These are the activations of a small neural network, seen along a few directions. Each row is one input.
Each table varies a few parts of the input and shows all the possible inputs, shuffled.
A made-up example of a description, with smaller parts first: one of 4 places along a line, together with either a single point or one of 9 places around a ring or (one of 3 separate values, together with one of 8 places around a ring).
Shared parts are said once, and a part with two or three values counts as separate values.
(in the rows, 128 means zero)

Other details of the inputs vary at random and push rows far along two fixed directions, the same in every table; ignore that.

A family of inputs:
R1: [ 96 153  62  74 143 155 145 115 113 105 154 144 130 203  88]
R2: [155 120 148 157  90 122 156 187 123 152 154 169 156  73 147]
R3: [179 145 170 172 124  95  97 207 174 189 113 126 137  39 140]
R4: [153 106 140 155 154 134 128 143 117 125 128 128 129 112 129]
R5: [174 117 210 196 119 109  98 204 128 190 117 159 161   5 159]
R6: [148 127 106 151  90 130 184 153 110 119 152 162 134 168 108]
R7: [ 97 118 143  85 159 142  77  39 125  91 100  82 111 130 155]
R8: [ 94 138 111  70 183 133  75  57 166 102  93  55 105 157 138]
R9: [ 89 141  53  73  45 166 229 122  71  79 195 201 140 240  73]
R10: [128 120 146 153 134 113 120  98 130 127 111 108 109 139 136]
R11: [103 117 141  92 147 143 101  53 135  93 103  79 116 119 155]
R12: [126 127 163 134  97 125 125 131 121 144 131 147 127 105 139]
R13: [126 161  66 120  91 151 193 209  91 148 188 211 159 175  61]
R14: [131 109  91 142 112 131 183 139 114 110 154 152 133 170 113]
R15: [153 112 196 186 169 101  80 131 143 153  83  94 117  62 162]
R16: [ 87 150 115  88 154 109  70  64 157 123  92  75  90 152 129]
R17: [ 92 139 107  70 165 114  74  56 167  97  91  54  96 163 143]
R18: [173 104 135 185 129 132 168 197 120 157 145 160 153  90 130]
Description of these inputs: one of 3 separate values, together with one of 6 places around a ring.
Changing only the place on the ring of 6 turns R15 into R6. The same change can be made to R13. Which row results?
Answer: R3
A walk changes only the place on the ring of 6. It starts at R12 and steps to R5. List the rest of the walk in order.
Answer: R7, R11, R2, R9
Change only the choice among 3 separate values in R18. List by row number the other rows that result.
Answer: R8, R11

A family of inputs:
R19: [119 112 111 139 106 127 150 134 106 117 146 150 131 154 123]
R20: [138 129 121 133 111 151 152 141  96 114 145 163 135 141 110]
R21: [172 138 149 178 118 122 141 224 131 199 156 175 150  62 115]
R22: [109 107 128 110 148 134 118  77 136  91 118  95 122 143 154]
R23: [103 129 119 107 131 138 139  68 107  96 113 109 113 183 110]
R24: [115 135 126 102  85 139 152 138 113 125 157 156 155 122 125]
R25: [ 93 136  97  80 149 146 123  97 119 112 127 110 126 161 111]
R26: [128 140  89 117 114 142 166 151 122 140 162 149 130 162  99]
R27: [115 119 108 133 108 140 167 126  97 130 149 159 139 160 106]
R28: [106 109 132 109 152 142 121  73 134 100 114  94 124 141 148]
R29: [108 130  83  83 138 136 133 104 127 104 137 109 130 172 125]
R30: [117 139 117 106 145 114 110  93 157 108 103  92 112 163 130]
R31: [ 99 142 115  72  97 144 130  73 127  91 124 124 119 156 122]
R32: [151 122 137 149 129 126 142 132 132 113 124 130 128 108 144]
R33: [120 107  99 135 103 132 170 133 112 114 152 146 133 163 115]
R34: [127 133 163 117 180 121  53  88 172 135  66  68 102  79 150]
R35: [154 138 168 160 147  93  83 160 165 154  99 111 127  79 149]
R36: [140 142  98 115 126 143 157 156 130 133 135 148 136 140 106]
R37: [130 125 110 136 106 138 185 135 103 115 144 146 134 165 102]
R38: [133 112  98 129 101 136 181 139 105 115 164 160 127 165 111]
R39: [ 96 150 108  94 136 129 118  98 127 102 120 119 114 186 102]
R40: [120 141  83  85 136 133 138 100 136  97 124 121 120 174 115]
R41: [128 111 179 137 168 115  67  63 149 136  80  73  97  89 164]
R42: [141 142  96 116 118 128 147 164 122 123 146 164 139 140 105]
R43: [123 107 153 127 157 122  97  66 147 120  95  76  97 117 156]
R44: [137 122 136 149 115 118 142 139 113 116 127 135 126 135 126]
R45: [156 112 183 167 140 113  89 137 129 157 112 125 119  69 155]
R46: [164 117 184 170 157 119  99 128 157 143  88  97 123  48 168]
R47: [132 112 173 161 143 111  84 118 134 145 100 109 122  84 158]
R48: [116 137 108 101  68 139 173 140 104 131 167 177 134 149 110]
R49: [113 147  95 127 110 133 148 159 107 137 162 165 141 159  96]
R50: [142 131 139 157 137 119 114 161 154 168 122 116 134  94 140]
R51: [172 133 158 175 128 117 122 240 124 188 150 171 169  37 128]
R52: [167 141 173 168  69 115 152 217 129 178 143 180 158  60 137]
R53: [ 97 116 108  99 132 143 135  85 110  81 139 123 127 173 135]
R54: [140 140 142 141 142 119 119 147 157 150 107 113 127 116 131]
R55: [119 135 162 122 171 106  47  84 161 137  89  73  96  94 150]
R56: [123 117 125 126 126 152 154 130 104 124 149 154 152 136 120]
R57: [ 95 119 120  96 139 151 123  79 104  89 132 122 128 167 128]
R58: [133 145 153 141 146 120 107 144 150 153 106 117 124 110 126]
R59: [130 116 104 129 102 134 168 141  96 116 164 167 125 163 114]
R60: [106 128 111  90 160 136 108  95 141 120 109  84 120 141 138]
R61: [175 129 145 171 120 112 131 240 127 180 157 170 170  53 135]
R62: [144 117 140 155 120 114 146 135 129 119 120 123 127 121 132]
R63: [171 127 132 183 108 111 141 221 144 183 154 158 158  80 130]
R64: [118 103 166 144 161 111  83  73 158 129  80  65 106  96 166]
R65: [ 79 137 110  81  94 133 131  73 120 104 128 122 116 166 133]
R66: [138 134  93 121 113 130 153 153 130 137 161 146 130 154 110]
R67: [120 140 130 140 138 124 113 137 139 155 125 122 130 116 125]
R68: [126 120 153 126 156 121  85  74 141  94  89  85 101 112 163]
R69: [134 130 109 127 109 159 173 135  94 115 150 166 140 153 101]
R70: [140 129 162 160 152  94  63 138 166 157 101  93 123  71 162]
R71: [103 129 122 107 127 134 129  75 102  90 115 113 111 185 114]
R72: [130 140  88 118 107 129 154 159 113 130 171 164 131 162 100]
R73: [136 139 124 120 137 131 112 149 132 131 122 141 129 113 110]
Changing only one part turns R66 into R29. The same change can be made to R59. Which row results?
Answer: R53
Describe the family of inputs behind these rows.
Answer: one of 5 separate values, together with either a single point or (one of 2 separate values, together with one of 5 places around a ring)
Change only the choice among 2 separate values in R56. List by row number the other rows that result.
Answer: R25
Change only the place on the ring of 5 in R70. List by row number the other rows that result.
Answer: R49, R50, R63, R67
Change only the choice among 5 separate values in R45. List by row number the other rows that result.
Answer: R20, R47, R57, R71
